These are the activations of a small neural network, seen along a few directions. Each row is one input.
Each table varies a few parts of the input and shows all the possible inputs, shuffled.
Descriptions start from the smaller parts, as in this example, which fits no table here: one of 5 places around a ring, together with either a single point or one of 11 places around a ring or (one of 3 separate values, together with one of 6 places along a line).
Shared parts are said once, and a part with two or three values counts as separate values.

Other details of the inputs shift rows strongly along three fixed directions, in all tables alike. That doesn't count.

Rows:
R1: [-13   8  -5   7   2 -20 -16  29 -11   2   4]
R2: [  8   4 -15  -4  -6 -14  -6   5 -12  16  -3]
R3: [-20  25  31  -6   1 -10   5 -14 -28  11  22]
R4: [ 26  -5   0   2 -32  38  24  20  -2 -12  19]
R5: [-11   4  13  11  -9  18  32   8   4 -11  15]
R6: [ -2  -6  18 -11 -17  42  23  34   2  -4  -3]
R7: [ -5   7   0  -7  13 -18  -3   8  11 -10   9]
R8: [-15   1 -33  -6  -9 -30 -47  19  16 -33 -15]
R9: [14  0 -6 20 20  7 -2 -2  7  3  7]
R10: [  0  -4   2 -14   8 -33  -4 -17   1   4  24]
R11: [-11 -27  -7 -12 -23  11  -4  36  17 -35 -25]
R12: [-14  31  21   5  -1 -12   1   2  -1  33  30]
R13: [ 22  -7   6  13  27  17   2 -31  -8   2 -12]
R14: [-32  37  24   7 -13 -18  -7   9 -10  17  19]
R15: [-28  -9   7  -4  -7 -30  -6  -2 -22  -7  -5]
R16: [-26   1  37 -24 -36  16  35  -2  -8  -7  28]
R17: [-23 -10  -6   0  -3 -31  -9  19   0  -4   7]
R18: [ -7 -17  10 -22 -33  41  24   9  -8  -7  -9]
R19: [ -4   2   1  14   3 -10   4 -13 -15 -19  -5]
R20: [ -7   1  22 -18  18  10  15 -44  -7  22  12]
R21: [ 10   0  15   8  45   7   0 -19   4  44 -17]
R22: [ 21  -9 -10 -19  -5  43  -6  10  36 -21 -38]
R23: [  0  -8 -14  13  14   4   2 -18  12   9  11]
R24: [ -8   6  -1  -3  -4  -5  -7  -6 -21   9 -22]
R25: [-32  34  16  -5 -23 -20  -2 -11 -27   9  13]
R26: [-28  -2  16 -18 -34   6  11  23  13 -26  13]
R27: [ -5   3  20 -22 -23  20  21   9  -4 -26   0]
R28: [ 12  22   6   0   7 -24 -14 -12  -8  28  17]
R29: [ 21 -23  11 -14  31  22  19 -17  -1   2 -27]
R30: [ 15 -25  -6  10  26   5   9 -20  25   2   3]
R31: [ -4 -22  -4 -15 -12  36  10  17  15  -9 -18]
R32: [ 51 -12 -32  19  12   4 -30  -6  14  -9 -31]
R33: [-11   8 -13 -13 -13 -30 -17  -4  -7  -3  20]
R34: [ 24  -3   6 -12 -37  35  19  32  -3  13   2]
R35: [  0 -25 -10   1 -37  16  -2  11   6 -51 -22]
R36: [ 27  -8  -3   7  13  34  12 -36   4   7 -24]
R37: [  9  -2 -28  21  11   1 -25  -7  16 -15 -36]
R38: [ -8   5  14   2  18 -14  -7  -8 -31  13  -7]
R39: [-4 16 20 -5 18  0  9 -2  2 21 30]
R40: [ 32  -9  -1 -19  28  -2   7 -16  12   0   3]
R41: [-21  30  11  -3  -2 -13   7  -6  -1  29  30]
R42: [ 35 -26 -40   6  16   1 -21 -22  14 -13 -19]
R43: [-18   1  -9  -8   8 -13 -24  -5  12 -14 -10]
R44: [-6  7  0 23  9 -1 -7  2 -3 -8  1]
R45: [ 14   9  -1 -10   2 -15 -14   4  -6  -3  13]
R46: [  2  14  -8  28 -14  -1 -11  15   4   2   4]
R47: [ 28 -16  -3  10  35  21  22 -15  23   3   1]
R48: [-16   1  -4  14   4 -11  -4 -34 -18   3   3]
R49: [ -7  -8 -30  -6 -15 -31 -27  15 -13 -10  -6]
R50: [ -6 -15   4  14  18  -3   8 -19  13  -3   3]
R51: [  5  -3   3   1  41   8   4 -23   6  35 -19]
R52: [  7  -5  -8  -6   6 -22   3  11 -12   0   4]
R53: [ -5   7  28 -10  36   3  25 -22   9  16  16]
R54: [-18  -2 -11  16   1  -2  -6 -11   3  -5   1]
R55: [  4 -16 -37  14 -18 -40 -33  11   1 -41  -8]
R56: [ 13  -9 -31   1  13  -5 -28  14  15  -3 -37]
R57: [  6   5  16   5  20  -2  -5 -19 -20  32 -19]
R58: [-12  16  -2  14  -4 -21 -18  25  -8  19   0]
R59: [  0   8 -14  17  -7 -32   0   3 -15 -13  20]
R60: [-19   6  -4   4   7 -31  -2  23  -7  -1   7]
R61: [ 29   5  -4 -13  27  -2  -1 -34   8  29   4]
R62: [ 34 -13  -1  -7  31   5   2  -6  -7  22  -2]
R63: [ 12   9 -21  15 -11 -10  -5  -9  -7   5   6]
R64: [ 10   3  12  15 -20  47  20  11  14   2  -3]
R65: [ 21   2  26 -20 -25  55  20   2   7   0 -12]
R66: [-26  26  29  -1  10 -10   5  -2 -10  15  28]
R67: [-19  -3   8 -18 -35   2  11  28  16 -21  23]
R68: [ 12   3 -20  25 -10  -8 -39   1  -7 -26 -41]
R69: [  1   8  -7  11 -34  30  19  17  12  -2  11]
R70: [-11 -12   5 -14 -32 -10  19  21 -11  -1  25]
R71: [ -5  -8  20 -10   9  24  35  11   5   6   1]
R72: [-21  -5 -27   1  -6 -26 -28  21   0  -9  -9]
Each input here is: one of 3 separate values, together with one of 4 places along a line, together with one of 6 places around a ring.
Question: The inputs of R30 and R67 match in every part but the choice among 3 separate values. If R46 is changed in the same way as R30 into R67, which row does it become?
Answer: R12
Question: The inputs of R43 and R54 match in every part but the choice among 3 separate values. If R39 is changed in the same way as R43 into R54, which row does it become?
Answer: R9
Question: Which other rows does R52 become when the choice among 3 separate values takes its other values? List them by row number.
Answer: R40, R59
Question: Which other rows does R33 become when the place on the ring of 6 takes its other values? List them by row number.
Answer: R10, R28, R40, R45, R61
Question: Which other rows does R70 become when the place on the ring of 6 takes its other values? List them by row number.
Answer: R2, R34, R49, R52, R62
